Each row below is a small network's average activation on inputs in which a field has the value named, seen along a few directions.
Values that are neighbours, or in one group, have similar rows; names and order tell nothing.
Strong random noise was added to every row along 6 fixed directions; ignore it. To show where, here is one row again and again, with new noise each time:
[  35 -119  165  161 -197  -34  -16  -47 -137 -207 -135  -46  -31  281
 -111  150  180 -403 -134  -74]
[-130  -26   20  -12  347  227   20   43  206  357  143   49   55  -97
  -15   55   54 -103  205   83]
[ -29  -47  112  112  -20   33  -50 -136  -57 -164  -34  -79 -160   39
 -162   65  107 -244   49  -25]
[  40    4   -3 -191 -252  226 -191 -160 -247 -310  144 -383  -67 -218
 -382 -108 -146  545  210  156]
[ -95  -48  -31    2   38   44 -298   89 -413   51  241   43  206  383
 -326  -46   39 -397  108   28]
[-191    5   27  -22  195   77 -198 -264 -121  -61  298 -101 -318 -234
 -243 -129  -63   -2  327   16]
[ 263 -244  385  174 -536   62  332 -117  165 -370 -437 -211  -28  112
   88  325  288   14 -349  -69]
[ -59 -133  143   53   33   87   43  -13   43  120   54   14   21   87
   13  109  116 -193    4  -20]


Field Nir:
p14: [-186  -86   59  -64 -372 -399   21  -90   84 -289   -2   -6 -275  -79
  264   48 -129  -44 -132 -203]
p23: [  -1 -126  221  183  158   34  103 -243  117  246  152   80  -63  -69
  174   78  174   82  -83  -33]
p25: [ -66 -336  409   76  -64 -101  298  -29  219  182  104  179    1  -77
  415  -48   27  228 -262 -277]
p9: [-131  -38   56 -213 -222  -65 -304  347 -471    9  258   47  264  491
 -115 -139  -43 -148 -163  -51]
p1: [-225 -233  221   12   16  -71  122   64  115  455  218  112   18  135
  468  164   40 -200 -175 -151]
p21: [ -51  316 -350  -70  420  211  -40  126  -37  190 -108   31   72 -283
 -271  -37 -144  323  192  180]
p2: [ 186  121 -252  254   94  -87 -131   40 -309  -76  -90  273  145  420
 -276   11  246 -743   -8   97]
p13: [  -8   52  197  270 -143 -238   52 -216  -17 -419 -187  147 -225   99
 -172 -111  296 -424  139  -83]
p22: [  45  128  -93    1 -154  294   69  233  -49  111    9 -154  339   71
  -66    5   23  258   78  232]
p10: [-106  -89  125   55 -198 -221  -11   10 -308 -223  -58  179 -146  233
   41  -98  106 -131 -180 -228]
p24: [ -89  169 -284 -248  144 -271 -274  117 -301  -33  176   64   85  157
 -200 -314 -241  -63  163   37]
p3: [-119 -211  -60  -67  -23   61   97  188 -136  420  313  109   56  -51
  349  102  -85  276 -145   62]
p4: [  98   37   77 -111  161   62  284   56  503  -32 -252 -160   38 -354
  189   30 -140  543  -20   16]
p18: [  -1 -163  134   42 -112 -106  226 -120   71   -6    0  182   51   -6
   88 -176   75  198   24 -106]
p15: [ 122  105 -119  195  262 -108 -125 -262  -63 -233  -47  -91 -161  -60
 -232 -132  -66 -122   73 -174]
p12: [  84 -168   15  196 -134 -343  112  -59  -68  -77 -138  223 -269  154
  318   98  147 -210 -252 -240]
p8: [ -17  208 -128 -157 -255   87   -4  -75   49 -141   32 -236 -251 -377
   67  -11 -206  344  154   70]
p5: [  51 -139   74 -113 -121 -109 -305 -292 -477   43  598    3   71   99
 -120 -231 -216  210    3   -5]
p7: [ -10  174 -120   99  485  153   -5 -161  210  173    6   68 -185 -343
 -115 -165  -98   94  133  -24]
p20: [   9  -47   46  -86 -529 -389 -168    4 -270 -621 -265 -264  -58  252
  -76  -11  -55 -145 -355  -57]
p17: [ -32 -196  187    2  -88 -232 -221 -104 -489  -10  387  119  227  502
  -55  -91   25 -574  -40  -87]
p19: [ 244   79 -416 -259 -258  -99 -180  264 -170 -271 -333 -147  -11   -7
  122  100 -367  310 -172    3]
p6: [ 147   17  156  177 -280 -208  100 -216   68 -436 -166   51 -182  221
  156  185  148 -360  -92  -79]
p16: [-213  111  108   17 -293 -202   61    1   -8 -314 -255  -64 -459 -175
  100   17   35 -175 -216 -238]
p11: [ 325  -45  -71  141 -188 -151  -46 -117 -122 -128 -109   73  170  329
  -88   83  181 -317 -159    5]
A value of Nir combines one of 5 hidden first parts with one of 5 second parts; all combinations occur once.
Q: p10 and p3 share the first part; p10 and p18 share the second. Which value has the first part of p18 and the second part of p3?
A: p2
Q: p24 and p11 share the first part; p24 and p25 share the second. Which value has the first part of p25 and the second part of p11?
A: p23
Q: p7 and p9 share the first part; p7 and p12 share the second. Which value has the first part of p12 and the second part of p9?
A: p13
Q: p16 and p22 share the first part; p16 and p14 share the second. Which value has the first part of p14 and the second part of p22?
A: p6
